A small network was shown many inputs. Here are its activations along a few directions, one row for each input.
Each table varies a few parts of the input and shows all the possible inputs, shuffled.
Descriptions start from the smaller parts, as in this example, which fits no table here: values(2) and (point or ring(11) or (line(4) and ring(8))).
Shared parts are said once, and a part with two or three values counts as separate values.

Other details of the inputs shift rows strongly along two fixed directions, in all tables alike. That doesn't count.

A family of inputs:
r1: [-23  27 -11 -29  40  10  -4 -39   4   1  24  -8  52  19]
r2: [-10  26  -2 -41  38  21 -12 -21  18 -11  29   0  57   7]
r3: [ 32 -14 -14  42 -37 -25 -20   6 -14   0 -61  17 -90  11]
r4: [-13 -30  19  12 -23   0  30  36  -3   0  19 -17  -3 -28]
r5: [  8  46 -17   3  27  26 -54 -25 -13  24 -17  26 -29  24]
r6: [-14  33  -2 -27  31  34 -16 -11   0   3  30   3  33   7]
r7: [  8   7  -7  -5   3   0 -18  -4   5  -3  -8   9  -3   3]
r8: [  8  30 -14  -1   9  19 -43  -8 -13  15  -9  20 -32  16]
r9: [  1 -32  25  20 -19 -10  38  28   3   4  10 -12  12 -29]
r10: [  9  -1  -4   2  -6  -6  -8   4   6  -4  -9   5 -11  -3]
r11: [ -7  -1 -16  -1  -5 -17   0  -8  -7  -2  -2  -3  -9  10]
r12: [ 20  -3 -28  39 -32 -33 -22  -9 -20  19 -55  16 -84  19]
r13: [ -6  18  -1 -28  26  15  -3 -12  16 -11  22  -2  46   1]
r14: [-13  26   1 -42  42  25  -9 -30  12 -16  23  -4  54  20]
r15: [ 41   0 -13  38 -35 -20 -33  14 -21  18 -50  31 -86   5]
r16: [ 12   8   2  -1  -3   2 -10   6  -5   5  -1  12  -3  -2]
r17: [  5 -36  22  16 -31 -14  41  39   1  -4  11 -12   5 -32]
r18: [  1 -36  27  19 -26 -12  45  34   5   4  10 -14   9 -30]
r19: [ -7   5 -18  -4   1 -13   0 -13  -6  -4  -1  -2  -2  12]
r20: [-11  16   6 -29  31  19   4 -16  21  -4  24  -8  58   1]
r21: [-26  15 -10 -35  27   5   4 -24   4 -10  32 -11  54  13]
r22: [ -8 -45  21   8 -23 -16  43  25   7 -20   4 -24   5 -20]
r23: [ 15  17  -2  -3   2   4 -16   1  -5   7  -2  15  -6   3]
r24: [ 13  36 -16  -1  27  13 -44 -41  -3   6 -33  20 -21  35]
r25: [ 16  33 -21  -7  17   9 -49 -32  -6  -1 -32  24 -30  36]
r26: [ -3   9   3   8   2  15  -7   4  -5  16   1   4 -14  -1]
r27: [ -6 -36  20  15 -13 -12  37  20  14  -5   7 -20  19 -29]
r28: [ -8 -42  23  14 -20 -12  46  18  10 -11  -1 -24   7 -17]
r29: [-17 -37   3   5 -22 -27  39  16  -1 -10  13 -23   8 -15]
r30: [-16 -40  24  14 -28  -1  39  42  -1  -3  22 -21   3 -35]
Each input here is: line(5) and (values(2) or line(4)).
Question: Changing only the line(5) part turns r1 into r27. The same change can be made to r29. Which row results?
Answer: r2
Question: List by row number the other rows that have the line(5) part in common with r4.
Answer: r5, r6, r8, r26, r30
Question: Change only the line(4) part in r11. List by row number the other rows that result.
Answer: r19, r21, r29

A family of inputs:
r31: [ -4  44  24 -45  48  49 -10   4  14  -5  44  11  76 -18]
r32: [-18  66 -11 -54  75  45 -37 -66   6   2  28   8  71  51]
r33: [ 15  -6  -5   5 -11  -8 -16  -3   8 -16 -27   9 -30   4]
r34: [  1 -35  24  26 -43   0  28  63 -12  18  17  -6 -21 -42]
r35: [-18 -36  20 -26  12  -5  57  11  30 -28  49 -38  95 -34]
r36: [ -3   2 -16   5 -15 -19   2  -2  -9   2  -5   0 -24   5]
r37: [  7   0 -12  26  -5 -14 -11 -12  -5  13 -33   3 -33   6]
r38: [  5 -29   4  37 -33 -24  23  11  -4   8 -33  -7 -46  -6]
r39: [ 26 -43   7  30 -42 -34  18  21  -4 -11 -27  -4 -39 -10]
r40: [  2  -9  -4  22  -8   0  -8  -1  -6   2 -35   0 -44  12]
r41: [-52 -56  30 -17 -15 -21  88  33  19 -19  72 -51  88 -47]
r42: [ -2  -3 -21  10 -16 -11 -22   0 -13   0 -18   9 -51  10]
r43: [ 19  72  -5 -11  45  55 -69 -26 -11  34  -5  35 -12  22]
r44: [ -1   0 -15   9 -12 -20 -11  -1 -21   2 -12   9 -34  12]
r45: [ 21  33 -20 -18  21   7 -32 -33   9  -2 -14  20   4  35]
Question: Changing only one part turns r44 into r39. The same change can be made to r41. Which row results?
Answer: r35
Question: What do these inputs look like to the network?
Answer: values(3) and (point or line(4))
Question: Change only the line(4) part in r32. List by row number the other rows that result.
Answer: r37, r38, r40
Question: Change only the values(3) part in r31. List by row number the other rows that result.
Answer: r34, r43
